data =
-25   -2  -21  -12   -7  -24   13  -17   10  -10   28   -8  -15  -11
-19  -11   15   23    2   27   18  -19   -3   -8   -7   -3  -10   28
data[0][0]: -25
data[1][11]: -3
data[0]: [-25, -2, -21, -12, -7, -24, 13, -17, 10, -10, 28, -8, -15, -11]
data[:, 3]: [-12, 23]
data[0][2]: -21
data[1][9]: -8
data[:, 12]: [-15, -10]
data[1][2]: 15

x = [32 26 15 13 10 16  5 -2  1  1  2  8  2 -5  7]
x[0] => 32
x[4] => 10
x[12] => 2
x[7] => -2
x[6] => 5
x[5] => 16

grid = -10,8,14,-7,-1,26,-1,9,0,9,8,-11,10,-6,8,11
grid[0] -> -10
grid[-4] -> 10
grid[4] -> -1
grid[3] -> -7
grid[-7] -> 9
grid[8] -> 0

m =
-11.1	-2.3	6.2	-8.2	-5.9	-22.8	4.5	0.6	2.2	6.5	3.3	-7.1	-3.3	0.0	7.0
2.7	-9.1	-6.9	9.7	-11.8	13.5	-16.4	-13.1	18.5	-5.7	-13.1	5.8	-3.0	18.5	-2.5
-3.9	-1.3	-6.6	-7.4	1.8	-0.4	1.9	13.5	-14.4	-7.3	6.9	-4.8	5.0	-0.9	-19.6
12.8	5.0	-10.3	-5.6	-1.6	12.5	-6.3	3.7	8.4	-14.8	-9.8	-3.3	2.8	0.2	11.7
2.3	-6.7	-0.5	9.6	2.3	-11.2	4.3	4.0	-13.8	-1.2	-2.6	4.2	0.7	-23.7	-4.3
-8.6	5.9	7.7	5.8	-4.9	12.4	-6.9	6.4	-1.9	-13.1	10.8	3.8	-4.5	10.2	-5.9
-1.5	-3.6	-6.1	-2.4	16.9	-4.2	9.9	0.6	-7.3	12.1	-11.4	3.5	-14.5	-8.1	6.0
-7.6	8.2	5.5	3.6	-3.6	18.4	-2.8	5.8	-0.2	-13.5	12.5	-1.2	-3.6	12.0	-5.7
-5.3	5.3	6.8	3.9	4.7	-7.9	1.7	-5.1	3.3	7.6	2.7	-3.7	-10.1	2.1	6.9
-4.9	-9.3	-2.0	-0.8	6.9	12.1	16.7	3.9	-3.2	3.5	-5.2	1.9	10.2	-10.1	16.2
-17.2	-5.4	-0.9	-18.9	-4.2	-29.0	-0.3	4.0	-7.5	3.0	1.9	-2.3	1.5	5.7	12.6
4.5	-2.9	1.9	-6.7	-7.5	-1.8	-16.9	16.3	7.2	-1.6	4.0	4.7	6.6	-1.6	-3.8
-8.2	-0.1	15.8	6.4	10.9	19.9	0.1	-17.3	-2.0	6.0	3.2	-1.3	3.1	-0.8	4.2
5.4	-8.3	-1.4	-1.4	0.9	6.4	-7.1	-0.4	2.0	-11.2	-8.7	3.9	-9.9	1.9	13.9
-1.9	-10.4	-13.0	13.2	6.8	-21.6	-8.9	-0.3	-0.8	14.4	2.5	-12.1	12.8	2.0	10.1
-5.7	-1.3	3.9	13.5	1.6	-2.2	11.9	-14.8	-1.0	-10.4	0.3	1.5	-3.6	6.0	14.2
m[0, 0]: -11.1
m[12, 12]: 3.1
m[12]: [-8.2, -0.1, 15.8, 6.4, 10.9, 19.9, 0.1, -17.3, -2.0, 6.0, 3.2, -1.3, 3.1, -0.8, 4.2]
m[1, 3]: 9.7
m[13]: [5.4, -8.3, -1.4, -1.4, 0.9, 6.4, -7.1, -0.4, 2.0, -11.2, -8.7, 3.9, -9.9, 1.9, 13.9]
m[14]: [-1.9, -10.4, -13.0, 13.2, 6.8, -21.6, -8.9, -0.3, -0.8, 14.4, 2.5, -12.1, 12.8, 2.0, 10.1]
m[1, 7]: -13.1
m[2, 13]: -0.9
m[5]: [-8.6, 5.9, 7.7, 5.8, -4.9, 12.4, -6.9, 6.4, -1.9, -13.1, 10.8, 3.8, -4.5, 10.2, -5.9]
m[12, 11]: -1.3
m[9, 13]: -10.1
m[:, 14]: [7.0, -2.5, -19.6, 11.7, -4.3, -5.9, 6.0, -5.7, 6.9, 16.2, 12.6, -3.8, 4.2, 13.9, 10.1, 14.2]
m[9, 0]: -4.9
m[4, 3]: 9.6
m[4, 14]: -4.3
m[:, 11]: [-7.1, 5.8, -4.8, -3.3, 4.2, 3.8, 3.5, -1.2, -3.7, 1.9, -2.3, 4.7, -1.3, 3.9, -12.1, 1.5]
m[8, 8]: 3.3
m[10, 12]: 1.5
m[:, 7]: [0.6, -13.1, 13.5, 3.7, 4.0, 6.4, 0.6, 5.8, -5.1, 3.9, 4.0, 16.3, -17.3, -0.4, -0.3, -14.8]
m[:, 12]: [-3.3, -3.0, 5.0, 2.8, 0.7, -4.5, -14.5, -3.6, -10.1, 10.2, 1.5, 6.6, 3.1, -9.9, 12.8, -3.6]
m[5, 13]: 10.2
m[1, 11]: 5.8
m[10, 3]: -18.9
m[7, 10]: 12.5
m[14, 2]: -13.0
m[5, 11]: 3.8
m[:, 4]: [-5.9, -11.8, 1.8, -1.6, 2.3, -4.9, 16.9, -3.6, 4.7, 6.9, -4.2, -7.5, 10.9, 0.9, 6.8, 1.6]
m[:, 1]: [-2.3, -9.1, -1.3, 5.0, -6.7, 5.9, -3.6, 8.2, 5.3, -9.3, -5.4, -2.9, -0.1, -8.3, -10.4, -1.3]
m[3, 3]: -5.6
m[14, 3]: 13.2
m[12, 14]: 4.2
m[13, 13]: 1.9
m[0, 11]: -7.1
